A small network was shown many inputs. Here are its activations along a few directions, one row for each input.
Each table varies a few parts of the input and shows all the possible inputs, shuffled.
A made-up example of a description, with smaller parts first: line(6) and (point or ring(11) or (values(2) and ring(8))).
Shared parts are said once, and a part with two or three values counts as separate values.

Rows:
x1: [ 20  21   4   3   4  39 -55  27  -7 -32 -19   1  17]
x2: [-16   0  46 -35 -49 -94  72  12  12  46  17  65 -18]
x3: [ 16 -29 -22  -5   5   9  -8   0   7 -25 -28 -24 -38]
x4: [ 25  -3  -2   3   5  28 -23  12   8 -19   8 -16 -37]
x5: [ 19  18 -17   9  24  25 -23   2 -22  -2  23 -17  39]
x6: [ -7 -16 -14  -6   0  12 -40  -6  -4 -45 -50 -19   0]
x7: [ -8   5  -8  -2  -3  18 -50   2  -7 -38 -35 -20  -3]
x8: [  1   8 -15   8  18  16 -25 -17 -14  -3  24 -34  25]
x9: [-11 -18 -37   0  23  -4 -11 -27  -8  -9 -10 -41  23]
x10: [  2 -15 -21   5  27   0  -2  -4 -11   2  14 -39 -16]
x11: [-24  17 -18  16  -3  26 -53 -10 -17 -21   2 -24  54]
x12: [ 11  17  38   9  -8  19  61   3  21  44   8  60 -18]
x13: [  4  11   6   3  -3  30 -56   7  -2 -34 -18 -15   2]
x14: [ 41   8  -4   3  14  36 -22  32   1 -18   7   1 -23]
x15: [  3 -36 -28   2  29  -7   7 -10  -5  -2  -3 -40 -12]
x16: [-38  12 -33  12  -1  13 -47 -15 -19 -26 -14 -29  48]
x17: [-18   3  27   8 -14  -8  68 -15  32  35  -9  32 -36]
x18: [ -4   4  60 -34 -49 -77  65  14  11  50  34  74 -13]
x19: [ 14  -9  -7  10  27  13  -7   0 -10   3  32 -31 -11]
x20: [-38  -8 -39   7   5   7 -37 -22 -13 -33 -28 -27  51]
x21: [-17 -17  21   7 -10 -15  78 -20  43  29 -26  28 -31]
x22: [-12   2 -30   4  19   3 -20 -21 -15  -5   6 -40  19]
x23: [ -7   7  42  11 -15   8  62 -13  30  39  10  41 -31]
x24: [ -7  27 -20  18   2  35 -51   9 -24 -19   1  -8  68]
x25: [ 13  13  57 -36 -41 -65  63  30   4  58  32  93   0]
x26: [ 15  -9 -16  -2   4  15 -18   7   4 -20 -11 -24 -42]
x27: [ 32   2  -9  10  34  22  -6  19 -18   3  32 -13   3]
x28: [ -12  -15   39  -31  -43 -104   78    3   23   41    0   64  -17]
Describe the family of inputs behind these rows.
Answer: line(4) and (values(2) or ring(5))
Change only the ring(5) part in x6. List by row number the other rows that result.
Answer: x3, x9, x15, x20
Change only the line(4) part in x9. List by row number the other rows that result.
Answer: x5, x8, x22
Change only the values(2) part in x21. List by row number the other rows that result.
Answer: x28

Rows:
x29: [ 18  -4 -16  20  24  58 -48   7  -4 -32  -7 -35 -13]
x30: [ 11 -28 -34  13  42  51 -26 -10   5 -38 -18 -68 -44]
x31: [ 16  34 -14  14   6  44 -58  21 -29 -17  29  -6  48]
x32: [ 34  20 -14  14  20  65 -54  15  -3 -29   4 -24  -4]
x33: [ 45  10  39 -11  -5   4  39  25  17  22  15  45 -45]
x34: [ 14 -10 -29  16  28  53 -36   2  -2 -31 -16 -58 -29]
x35: [-26  13  31 -23 -40 -53  31  -9  -1  34  10  49  27]
x36: [ 27 -13  35  -2  -4   0  47  17  20  22   5  36 -53]
x37: [-48  -3  19 -20 -48 -82  39 -17   7  23   0  39  41]
x38: [ 18 -42 -43  16  46  44 -19 -26   8 -35 -25 -83 -59]
x39: [-19  25  41 -13 -30 -53  29   4   0  37  21  52  32]
x40: [ 14 -32  12  -2  12   3  72   0  36  19  -7   7 -80]
x41: [-19  32 -15  10   2   9 -54  -5 -31 -17   4  -9  79]
x42: [ 18  20  49  -8 -13 -25  23  33   1  35  43  58   4]
x43: [-42   0 -36  -4  -5 -30 -49 -18 -27 -26 -21 -26  89]
x44: [ 20 -16  20  -2  -2   0  61  12  26  24  -5  15 -68]
x45: [ 18 -45   1   4  15  -1  79 -15  43  24 -13  -7 -94]
x46: [-39   9  16 -19 -43 -72  33  -9   0  26   4  46  23]
x47: [-35  12 -38  -2  -2 -18 -55 -11 -32 -24 -16 -19  70]
x48: [-24  18 -24  -2  -3   5 -55 -14 -32 -18  -8 -14  74]
The inputs of x46 and x47 match in every part but one. If x40 is changed in the same way as x46 into x47, which row does it become?
Answer: x30
Describe the family of inputs behind these rows.
Answer: values(2) and (point or line(4) or line(5))
Change only the line(4) part in x46. List by row number the other rows that result.
Answer: x35, x37, x39

Rows:
x49: [ -7  14 -15   5   5   3 -22  -7 -19   3  23 -11  42]
x50: [  2 -19 -19   1   6  11  -3  -7  11 -20 -27 -22 -31]
x51: [ -4   6  53 -29 -43 -77  69  12  13  52  22  78  -8]
x52: [  6  -8  52 -11 -25 -34  98   6  37  54  12  63 -56]
x53: [  3 -26 -20   7  24   9  10 -11   5  -5  -7 -32 -20]
x54: [-28   0 -17   2   0 -21  -9 -12 -14  -1   4 -15  37]
x55: [ 22  -6 -12  10  32  31  -5  -6  -3  -1  13 -31 -17]
x56: [-27   6 -10  -6 -12 -15 -21 -12  -9 -13 -22  -4  32]
x57: [-14  12   1  -1 -11   1 -35  -2 -10 -18 -12   3  36]
x58: [ 29   6  -5  10  19  46 -25  19  -3 -16   3 -16 -27]
x59: [  6  24  -4   4  -1  19 -39  15 -17 -12   6   8  42]
x60: [ 12 -10  -4   5   7  28 -19   4   9 -24 -15 -20 -30]
The inputs of x51 and x52 match in every part but one. If x59 is changed in the same way as x51 into x52, which row does it become?
Answer: x58
Describe the family of inputs behind these rows.
Answer: values(2) and (point or ring(5))
Change only the ring(5) part in x50. List by row number the other rows that result.
Answer: x53, x55, x58, x60

Rows:
x61: [ -9  23  67 -28 -55 -81  68  22   7  59  33 102  22]
x62: [ 45 -13  40  -7   3   1  64  22  29  34  19  33 -91]
x63: [ -8   5 -20   2   4   6 -43 -11 -13 -22  -1 -32  22]
x64: [-16  12  51 -22 -44 -65  82   0  14  63  23  80  -5]
x65: [-26 -22  28 -15 -24 -65  80 -17  27  39  -9  39 -24]
x66: [ -5   0 -21   4   8  18 -33  -1  -3 -24  -7 -23   2]
x67: [  8 -32  20 -10  -6 -27  77  -2  30  27  -4  19 -66]
x68: [ -8  -1 -15   8   4  23 -33   2  -9 -25 -20 -24   5]
x69: [ -4   5 -19  -1   1   7 -45  -6 -15 -27 -13 -26  24]
x70: [  0   3 -29   5  15  13 -40   0 -20 -24  -8 -25  33]
x71: [  6   3 -21   8  21  33 -36   0 -13 -19  -8 -30  21]
x72: [  7   5 -16  20  17  47 -33  -3  -1 -22  -2 -26   3]
x73: [ 10   6 -15  17  14  48 -35   2  -3 -26 -14 -20   5]
x74: [  3   3 -22  10  24  32 -34  -5 -12 -14   4 -37  18]
x75: [ -4   3 -30   8  18  11 -38  -5 -18 -20   4 -32  30]
Describe the family of inputs behind these rows.
Answer: line(5) or (values(2) and ring(5))
Change only the ring(5) part in x73. List by row number the other rows that result.
Answer: x68, x69, x70, x71
Change only the values(2) part in x71. List by row number the other rows that result.
Answer: x74

Rows:
x76: [  1   8 -26   2  22  21 -53 -10 -24 -24  -7 -39  21]
x77: [-14  22  17 -14 -29 -33  22   3 -11  31  17  52  40]
x78: [-24  14  56 -16 -39 -64  55  -4  13  46  23  59  15]
x79: [ 26 -20 -20  13  39  52 -24   4  -1 -28 -20 -40 -21]
x80: [  39  -37   12    1   15   26   56    2   37   12   -2   -7 -117]
x81: [  5   6 -32  14  20  37 -32   1  -2 -28 -17 -40  -2]
x82: [-12  -6  54 -29 -47 -85 101   3  29  58   3  86 -22]
x83: [ 15 -16   0   9  16   8  35   9  13  13  11  -5 -43]
x84: [ -6  10 -29  15  11  29 -68 -17 -14 -37   1 -39  56]
x85: [-34   7 -43  16   9  30 -83 -14 -31 -46 -17 -49  62]
x86: [  3  12  11 -11 -17 -20  -9  23  -9   1   8  24  11]
Describe the family of inputs behind these rows.
Answer: line(5) or line(6)
Start at x85 and move only the line(5) part, one step at a time. The first step leads to x84. Which rows follow, in order?
Answer: x76, x81, x79

Rows:
x87: [ -4  -5  16 -22 -14 -29  27  -2  10  13 -11  25 -11]
x88: [ -6  15  12  -7 -14 -24   6  14 -12  11   4  24  36]
x89: [ 24 -33 -28  17  40  52   6   2  16 -21 -25 -52 -85]
x90: [17 28 24  1 -6 13  0 23 -9 10 32 36 11]
x91: [  6  -3  23  -7 -10 -24  31   0  19  12  -9  28 -29]
x92: [24 22 25  1 -7 19  2 24 -2 18 29 35 -6]
x93: [ -19   22  -28   10   11   34 -102   -9  -37  -49  -14  -47   67]
x94: [-50  10 -34  -8 -26 -43 -41 -17 -23 -19 -14 -10  72]
x95: [ 7 26 20  3 -4  3 -9 23 -7 14 27 29 31]
x96: [ 25 -15 -15   6  32  10   4  -4  -5   6  28 -35 -21]
x97: [-61 -32 -23  -3  -3 -58  49 -53   6  20 -17 -23  20]
x98: [-11  -9  12 -10 -21 -35  20  -5   0  14  -7  29  10]
x99: [ 36  28  31   3  -7  28  11  21   8  21  27  29 -22]
x100: [ 22 -15 -46  23  41  73 -52  -6  -2 -48 -24 -62  -4]
x101: [-10 -40  13  -6 -13 -20  48 -11  38   0 -27  -6 -68]
Describe the family of inputs behind these rows.
Answer: point or ring(6) or line(8)
